These are the activations of a small neural network, seen along a few directions. Each row is one input.
In each table, some parts of the input vary, and every possible input appears once, in random order.
A made-up example of a description, with smaller parts first: values(3) and (point or ring(11) or (line(4) and ring(8))).
Shared parts are said once, and a part with two or three values counts as separate values.

Other details of the inputs shift rows strongly along two fixed directions, in all tables alike. That doesn't count.

A family of inputs:
row 1: [ 11 -11 -27  -7 -61   7  -7  76  21  -2  66]
row 2: [-40 -36   7  10 -28 -18 -15  89 -19   2  24]
row 3: [ 37 -29 -45 -22 -33 -65  25  47 -26 -31  17]
row 4: [-16  31  18  18  61  17 -48  -5  65  46 -65]
row 5: [ 32  42 -16   5   5  60 -10  15  73  65 -47]
row 6: [-52 -36  37   0 -63  86  19 -66 -39  -1  27]
row 7: [-20 -18  37  -9   3  19  53 -86 -62 -39 -14]
row 8: [ 53   5 -44   0   3 -73  31  59  -6 -44  65]
row 9: [-21   1  48   8  23  18  61 -85 -59 -51   4]
row 10: [  6  35   4  13  52  22 -43  -9  81  51 -47]
row 11: [ 33  34 -25  14 -33 -45  25  85  -1 -15  65]
row 12: [ 24  27 -18   3  28  27 -48 -17  89  58 -40]
row 13: [ 14   3 -30  -2 -31  63 -24  14  45  65 -83]
row 14: [ -5  40  23  22  46  44  -8  28  45  60 -68]
row 15: [ 35  13 -37   2 -60 -36  20  82  -4 -15  48]
row 16: [ 51 -13 -52 -15 -24 -60  30  46 -10 -35  46]
row 17: [-40  -5  -4   0  28  17 -65  -7  35  53 -86]
row 18: [-31  18  68  12 -17  81  45 -65 -11 -17  84]
row 19: [-14 -14   4  15 -26 -53  15  87 -44  -7  -2]
row 20: [ -5  26  18  33   6 -58  31  96 -29 -25  52]
row 21: [ 12   7  -5  18  38 -81  32  69 -29 -60  43]
row 22: [ 56  -1 -50 -28  31   5 -37 -39  44  41 -69]
row 23: [-15 -24   1 -13  32 -72 -32  38 -24 -46  25]
row 24: [-19  19  17  20  30  43 -15  28  30  62 -84]
row 25: [-14  42  58  24 -12  57  73 -78 -44 -27  63]
row 26: [  35   26  -28    3  -32   30    8    8   16   53 -104]
row 27: [-28 -12  43   5 -62  55  53 -80 -63 -13   0]
row 28: [-42  14  74  26 -10  46  63 -70 -67 -21  20]
row 29: [   8  -18  -33  -39   29   -9  -52  -32   11   39 -101]
row 30: [ 34 -16 -46 -37  19   0 -45 -36  24  41 -88]
row 31: [-18 -40 -13 -30  16 -69 -44  33 -31 -34   7]
row 32: [-44 -42 -24  -9 -31 -36 -57  45   4   2  33]
row 33: [  2  -2  33  -4  37  12   8 -92 -16 -47  51]
row 34: [ 20   9 -38  -7   2  36 -51 -18  78  62 -48]
row 35: [ -9 -27  20 -22 -26  24  56 -98 -59 -33  -8]
row 36: [ 10  22  31  14  25  28  73 -94 -38 -50  44]
row 37: [-39 -34  11 -13 -47  56 -19 -85  -5  -2  44]
row 38: [-49 -19  12   9  10 -50 -46  63   7 -16  45]
row 39: [ 49  -8 -34 -16  29 -49 -30  13  24 -14  27]
row 40: [  1 -12   5   0  44 -76 -24  44  -9 -54  51]
Description of these inputs: ring(5) and ring(8).
Q: Changing only the ring(8) part turns row 25 into row 26. The same change can be made to row 33. Which row results?
A: row 30
Q: Changing only the ring(8) part turns row 34 into row 17. The same change can be made to row 22. Which row results?
A: row 31
Q: Start at row 14 and move only the ring(5) part, one step at a time. The first step leads to row 4. Which rows follow, in order?
A: row 40, row 21, row 20

A family of inputs:
row 41: [ 54   3 -34 -15  23 -18  23  10   3   1 -59]
row 42: [ -7 -34 -31 -12 -13 -84 -41 107  -6 -21  45]
row 43: [  -1    8   -5   -2   39    9  -29   -5   14   41 -100]
row 44: [-33 -45  13 -19 -43 -13 -11 -10 -34 -45 100]
row 45: [  5  10 -11  11  16 -42 -17  81  22   8   9]
row 46: [  0 -11 -20 -13   6  -8 -39  18  20  24 -35]
row 47: [-22 -18  15  -6 -24  12 -10 -40  -1 -30  76]
row 48: [-22  11  42  12 -15  62  35 -61 -25  -6  11]
row 49: [ -2  13   6  14  23 -24  -1  48   8   2  -2]
row 50: [  6  19   1   8  12  14 -12   6  35  27 -13]
row 51: [-24 -14  32   3 -36   5  13 -17 -17 -40 116]
row 52: [ 19  18 -25   7 -12  11 -19  49  39  40 -24]
row 53: [ -1 -22 -29 -19 -24 -15 -46  25  20   9  23]
row 54: [-16  12  36   8   3  47  14 -58   1   2  18]
row 55: [ 12   8 -19   6 -30  12 -16  40  28  22  18]
row 56: [ -3  -2  -8  -7  22   5 -32   0  12  31 -65]
row 57: [  3  19  -7  11  59  -3 -25  10  31  35 -93]
row 58: [-21  11  42  12 -10  53  35 -50 -27  -3   5]
row 59: [  2  21   5  15  14   4   8  35   3  21 -45]
row 60: [ 43   9 -16  -6  12 -30  43  32 -21 -36  19]
row 61: [ 18  17 -25   9  -3 -13 -15  76  28  30 -26]
row 62: [ -9  -7  -2  -1 -19  30   4 -14   2  20 -32]
row 63: [  9   6 -23  -2  -4  34 -14  -3  32  53 -78]
row 64: [  9   9  17  -4 -24  17  50 -95 -44 -20 -13]
row 65: [ 42  48 -21   7  18 -13  24  -2   3  19 -73]
row 66: [-23  -8  22   5  14  -1  -2 -23 -11 -21  22]
row 67: [  5 -33 -49  -7 -52 -62 -27 119  13  -4  56]
row 68: [-23  -7  28  -4  -6  43  -5 -78   4 -12  34]
row 69: [-12 -17  -8   3   6 -63 -21  70  -1 -29  48]
row 70: [ -1  -6 -13   0  -6  -7  -3  38   3  22 -45]
row 71: [  2  10  -5   0   5  49  -2 -31  19  51 -95]
row 72: [  3  26  24   9   5  -7  53 -68 -45 -41  38]
row 73: [-34  -4  46   6  17  38  15 -84 -24 -21   9]
row 74: [-24 -16  29   6 -55  15  27  -4 -35 -43 111]
row 75: [ 15  17 -21  11   3 -15 -12  75  25  29 -32]
row 76: [ -1  20  11  12  28   7  -1   9  18  19 -26]
row 77: [ 52  17 -34  -3  49 -59  19  63   8 -15  -9]
row 78: [  6  11   5   5  17 -28  30 -57 -36 -37  14]
row 79: [ 30   2 -24  -8  11 -60   1   0 -21 -15 -23]
row 80: [ -3 -19 -23  -4  -3 -66 -35  83  17 -19  50]
row 81: [-14  -7  13 -18 -10  68 -19 -96   9  23 -21]
row 82: [-37 -29  30  -3 -23 -15   4 -18 -33 -59 106]
row 83: [-15 -21  -9   3 -24 -49   0  82 -23 -14  18]
row 84: [ -8   3   6  15  20 -49   0  74  -3 -14  26]
row 85: [ -7  19  32   4  -4  81   5 -95  24  23   4]
row 86: [ 43  20 -11  -7  71  24  23 -73  10   9 -82]
row 87: [-27 -17  27  -8   3  23  -4 -52 -26  -7  -5]
row 88: [ 12 -39  19 -23  -1 -15  47 -65 -67 -81  80]
row 89: [ 16  11 -29  -6 -13  74 -21 -43  54  74 -88]
row 90: [-14 -22  -2  -7 -43  23   5  -8  -7  -1  29]
Q: What is each input in this table made of?
A: ring(5) and (values(2) or line(8))
Q: Changing only the ring(5) part turns row 68 into row 67. The same change can be made to row 73. Which row results?
A: row 70
Q: Changing only the ring(5) part turns row 43 into row 59. The same change can be made to row 88. Which row results?
A: row 60
Q: List by row number the other rows that have the ring(5) part in common with row 49.
A: row 45, row 50, row 51, row 54, row 72, row 76, row 77, row 84, row 85
Q: Change only the line(8) part in row 52. List by row number the other rows that result.
A: row 48, row 55, row 58, row 59, row 61, row 74, row 75
Q: Start at row 64 and move only the ring(5) part, one step at a time. The first step leads to row 79. Which rows follow, in order?
A: row 78, row 72, row 65

A family of inputs:
row 91: [  5 -14 -12  -4  13 -47 -14  27   0 -34  42]
row 92: [ 13 -17 -29  -9  -7 -58 -22  50   1 -32  45]
row 93: [-11 -22  -1  -9 -13  -9 -13 -28 -13  -4   5]
row 94: [-19  31  12  29 -13  80  -5 -16  57  61 -61]
row 95: [  4 -23 -18 -18 -27  -8  -6 -14 -11 -25  36]
row 96: [ 13   7  12  -9 -20  54  38 -79 -10   2  -2]
row 97: [-16 -17   4   4   9 -39   5  49 -24 -29  33]
row 98: [ 16   9  22  10  17 -11  29  -3 -17 -25  44]
row 99: [ -7   5   2  -1 -43  12  36  -8 -31 -17  26]
row 100: [ -9 -21   4  -6  -4 -12 -12 -27 -13  -6   7]
row 101: [ -5  13  18   1  28  41   2 -51   5  24 -78]
row 102: [ -7  14  18  15 -16   7  35 -11 -30 -18  24]
row 103: [ 15   1  11   3  -6 -14  28   2 -18 -26  50]
row 104: [ 11  -3 -22  -1  15  14  -9  11  10  34 -71]
row 105: [-25 -11   6  -8 -25  31 -32  -5  17   8  59]
row 106: [ 16  52  19  25  42  36  18 -32  10  33 -79]
row 107: [ -9 -31 -14 -10 -27 -26   0  44 -25 -19  22]
row 108: [-17  13  12   8   0  67 -40   1  47  59 -64]
row 109: [-40 -20  24 -12 -31  29 -41  -5   2  11  45]
row 110: [ 31  26 -42  12  13 -33  -2  80  22  39 -57]
row 111: [  7   6 -34   1  39 -59 -44  64  32  24 -56]
row 112: [-22  -2  17  12 -35  42   7  -4  21  16  57]
row 113: [  2   8   1  -5  33  17 -22 -51  23  40 -85]
row 114: [ -2   2   9   4 -34   1  35  -2 -31 -21  33]
row 115: [  8  11 -30  -1  48 -71 -44  72  38  21 -52]
row 116: [ 30  14 -43   0  59 -57 -37  69  47  15 -47]
row 117: [-15 -24  15  -1 -10   2  13  -4 -30 -21  17]
row 118: [  1 -13  -2 -11  -6  32   6 -71  -9 -13  14]
row 119: [  6  12  35   3   6  33  42 -62 -20 -25  28]
row 120: [-15 -14   4   2  19 -64  -1  80 -16 -31  35]
row 121: [-10  24  39  20  -5  30  43 -51 -37 -20  25]
row 122: [  7 -13 -19  -5   3 -44 -15  27  -2 -34  46]
row 123: [-11 -19  14 -15 -18  44  -4 -94 -15   8 -23]
row 124: [ 20  -1  -8  -7 -12 -33  17  42  -6 -23  39]
row 125: [ 36  18 -22 -13  10  15   9   1  25  30 -57]
Q: Changing only one part turns row 101 into row 102. The same change can be made to row 107. Which row results?
A: row 99
Q: What is each input in this table made of?
A: ring(5) and (point or line(6))
Q: Start at row 92 and move only the ring(5) part, one step at a time. The first step leads to row 124. Which rows follow, in order?
A: row 110, row 117, row 100

A family of inputs:
row 126: [  5 -17 -14  -7  -4 -50   2  43 -18 -28  29]
row 127: [-14  -6  17  -3 -18  39   7 -52  -8  -1  14]
row 128: [ 16  15 -15   0   9  23 -16   0  34  40 -55]
row 129: [ 12  23 -12   8   5  30  -5  16  28  44 -62]
row 130: [ -7 -21 -17  -6 -25 -37 -18  53  -3 -12  35]
row 131: [ -2  -7 -12   2   1 -45 -15  64   4 -11  30]
row 132: [  1   6  18   0   2  24  26 -57 -19 -16   8]
row 133: [  7  25  -4  15  22   9  -6  26  27  36 -60]
row 134: [-12  -5  17  -2 -18  40   9 -51  -7   0  15]
row 135: [ 11  -8 -15  -2  -2 -49   4  46 -12 -24  30]
row 136: [-21  -8  27  -3  -1  29   3 -54 -15  -9   8]
row 137: [-16   4  27   3   2  33  12 -51  -8  -8  16]
row 138: [  8  12 -12   1  27   2 -24  11  28  32 -58]
row 139: [ -2  -9 -12   1   1 -46 -17  63   3 -12  30]
row 140: [ -1  -5 -12   3   2 -44 -14  64   6 -11  30]
row 141: [ 14  14 -16   0   9  23 -17  -1  33  41 -57]
row 142: [ -7 -16  -8  -1  -3 -45 -18  56  -4 -17  33]
row 143: [-17  -9  17  -5 -20  37   5 -53 -10  -1  11]
row 144: [  1   7  19   1   2  24  27 -57 -18 -16   9]
row 145: [  9  13 -12   2  27   3 -23  11  29  33 -57]
row 146: [ -3  -2  17  -4   2  21  23 -59 -23 -16   4]
row 147: [-25 -10  48   6 -36  11  59 -46 -66 -62  99]
row 148: [ -8  -1  19  -1 -16  42  12 -50  -3  -1  16]
row 149: [ 10  10 -17  -2   8  21 -21  -4  30  41 -61]
row 150: [ 21  13 -16  -3  28   5  -4 -12  15  25 -70]
row 151: [ 12  -6 -15  -1  -1 -48   4  47 -11 -24  30]
row 152: [  9 -10 -15  -3  -2 -50   3  46 -15 -26  32]
Q: Changing only one part turns row 126 into row 136. The same change can be made to row 147. Which row results?
A: row 133
Q: What is each input in this table made of?
A: values(3) and (point or line(8))
Q: List by row number the other rows that have the values(3) part in common with row 130.
A: row 127, row 128, row 129, row 134, row 141, row 143, row 148, row 149
Q: Change only the line(8) part in row 151. List by row number the other rows that result.
A: row 126, row 132, row 135, row 144, row 146, row 150, row 152
